m =
[[  0 -28   4   7  -9 -29  30  11  -7  -4]
 [-10 -36  42  18 -22  -9  14   1  -7  11]
 [ 33  60 -12 -14  63 -46 -30  -3 -12 -11]]
Rows and columns are counted from 1.
row 1 col 1 => 0
row 3 col 9 => -12
row 3 col 4 => -14
row 2 col 8 => 1
row 1 col 2 => -28
row 3 col 2 => 60
row 3 col 3 => -12
row 3 col 8 => -3
row 1 col 3 => 4
row 1 col 8 => 11
row 1 col 9 => -7
row 3 col 5 => 63
row 3 col 10 => -11

M =
[[  5  11  10  -6  13  10   5  14  -8  18  -5 -12   3]
 [-17   4  -6  17  -5   1   9   6  11   5   1  -3  14]
 [ 33   7  -1  10 -12  -3   3   5  12   4  31  19 -15]
 [ -5  15  10 -13 -18  -4   0  13  23  21  27 -28   9]
 [-12  10  -1 -12   9   8   3   6   9  -8   1   9  20]
 [ 38  16   2   1  26  12   9  19  -5  26  -6  -8 -13]]
Indices start at 1.
(1, 1)	5
(4, 8)	13
(5, 8)	6
(2, 3)	-6
(1, 3)	10
(1, 13)	3
(2, 6)	1
(6, 8)	19
(1, 6)	10
(2, 8)	6
(3, 2)	7
(5, 4)	-12
(3, 8)	5
(2, 9)	11
(4, 9)	23
(6, 10)	26
(1, 8)	14
(6, 2)	16
(5, 1)	-12
(3, 3)	-1
(5, 7)	3
(4, 5)	-18
(2, 2)	4
(6, 3)	2
(4, 13)	9
(3, 1)	33

X =
array([[-22,  14, -38,   2,  39, -10, -15,  45],
       [-38, -19,  16, -28,  56, -10,  52,  22],
       [-14,  46, -38, -56, -33,   0,  34,  16],
       [ 49,  22,  51,  19, -51,   6,  22,  40],
       [ 20, -26,   6, -30, -36,  32, -40, -47],
       [ 25,   2,  22, -41,  -7,  23,  37, -22],
       [-22, -43, -17, -26,  51,   3, -19,  -6],
       [  8,  38,  48, -48, -51,  31, -47,  30],
       [ 20, -19,  22,  43,  10, -50,  24,   5],
       [-51,  35,  -6, -12, -20,   8,  44,  15]])
Rows and columns are counted from 1.
(1, 1) = -22
(5, 8) = -47
(10, 6) = 8
(10, 8) = 15
(6, 4) = -41
(10, 2) = 35
(5, 1) = 20
(10, 1) = -51
(10, 5) = -20
(4, 4) = 19
(4, 2) = 22
(3, 8) = 16
(6, 8) = -22
(9, 2) = -19
(4, 7) = 22
(1, 3) = -38
(7, 3) = -17
(5, 7) = -40
(6, 5) = -7
(7, 4) = -26
(10, 3) = -6
(9, 5) = 10
(7, 8) = -6
(3, 2) = 46
(10, 7) = 44
(7, 1) = -22
(3, 6) = 0
(2, 4) = -28
(2, 8) = 22
(2, 2) = -19
(8, 4) = -48
(3, 1) = -14
(8, 5) = -51
(2, 5) = 56

B =
[[ 23   8 -29 -21   1   6 -22  39 -18   0]
 [ 22   3 -10 -30  31   8 -13 -26  -7  23]
 [  6 -22  31  -2  15  24  41 -45   4   6]
 [ 26  29 -25 -37  14  18  -7  -1   5  18]
 [ 12 -56  24  -3  28  22   8   9 -39 -13]
 [ 28 -17  -9 -32  19  33  -2  33 -29   0]
 [ 14  64 -11 -16  -5   7  15 -44  48  27]
 [ -6  40  -7   5 -25  -7  11 -16  29   4]
 [-14 -16 -24   7  21 -26 -45 -12 -24   7]
 [  0 -41  22   1  44   5   3 -42 -25   9]
 [-24  22   8  19  -7 -17  13 -55  32  13]
 [ 23   6 -29 -24  36   5 -35 -21 -19  25]
 [  1 -37  -1  -6  53  -4 -14 -47 -21  24]
 [ 16 -30   1 -17  37  17 -10   7 -27   4]
 [ 13 -18 -13 -21  39  -1 -23 -37 -21  21]
 [-14  19  10  10  12 -10  11 -71  27  19]]
Indices start at 1.
(1, 1) => 23
(14, 9) => -27
(3, 9) => 4
(6, 10) => 0
(4, 9) => 5
(16, 10) => 19
(14, 3) => 1
(9, 3) => -24
(1, 6) => 6
(1, 7) => -22
(3, 1) => 6
(9, 7) => -45
(12, 6) => 5
(6, 8) => 33
(10, 4) => 1
(5, 1) => 12
(6, 9) => -29
(5, 4) => -3
(12, 5) => 36
(11, 6) => -17
(8, 5) => -25
(6, 2) => -17
(12, 8) => -21
(11, 4) => 19
(16, 2) => 19
(4, 2) => 29
(14, 2) => -30
(7, 10) => 27
(4, 10) => 18
(11, 8) => -55
(3, 2) => -22
(8, 7) => 11
(13, 1) => 1
(9, 1) => -14
(2, 9) => -7
(15, 3) => -13
(9, 8) => -12

arr =
[[ 36  56  12 -57 -48  63 -51  25  37   6  49 -34   3]
 [-46 -41   5 -33  33  56  38   4 -59  22   3  15  18]
 [-44 -41  18   0 -24  69 -64 -38 -48  21 -28  -4  15]
 [ -3 -39   0 -48  48  64  69  16 -45 -15  22  38  -4]
 [-42 -43   1  71 -50  25 -46 -25   3  10   5 -22   1]
 [ -6  10  -4  63  54  65  53 -38  42  16 -24  53   2]
 [ 23 -18 -12 -26  49  33  71  37 -38 -23  35  38 -11]
 [-24  -2  20 -65 -49  53 -57   6 -41   4  36 -32  12]
 [-12 -46 -16  61  50  24  62   4 -17 -39 -11  43 -10]
 [ -5   2 -20  56  43  30  47 -35  17   3 -31  41  -8]]
Indices start at 1.
row 1 col 1	36
row 1 col 3	12
row 9 col 4	61
row 7 col 7	71
row 1 col 8	25
row 1 col 12	-34
row 3 col 6	69
row 6 col 4	63
row 6 col 9	42
row 9 col 7	62
row 2 col 12	15
row 7 col 1	23
row 10 col 6	30
row 4 col 12	38
row 2 col 4	-33
row 5 col 6	25
row 8 col 2	-2
row 4 col 5	48
row 6 col 12	53
row 8 col 1	-24
row 2 col 3	5
row 10 col 12	41
row 1 col 6	63
row 3 col 8	-38
row 7 col 8	37
row 3 col 9	-48
row 9 col 3	-16
row 1 col 5	-48
row 10 col 1	-5
row 5 col 12	-22
row 5 col 11	5
row 6 col 3	-4
row 8 col 9	-41
row 7 col 2	-18
row 4 col 11	22
row 10 col 13	-8

A =
1	-40	-7	37
43	2	-19	10
10	39	-38	36
6	16	-44	37
1	-29	-20	66
-4	52	-30	28
12	-7	-42	32
-23	57	-5	33
-9	20	-11	60
16	-23	8	-9
-44	29	20	15
36	-12	-46	-5
-6	31	-34	46
Indices start at 1.
row 1 col 1: 1
row 10 col 4: -9
row 11 col 4: 15
row 6 col 1: -4
row 4 col 3: -44
row 5 col 3: -20
row 11 col 2: 29
row 8 col 1: -23
row 9 col 2: 20
row 3 col 2: 39
row 7 col 1: 12
row 12 col 2: -12
row 11 col 3: 20
row 1 col 3: -7
row 7 col 2: -7
row 13 col 3: -34
row 10 col 3: 8
row 1 col 2: -40
row 6 col 2: 52
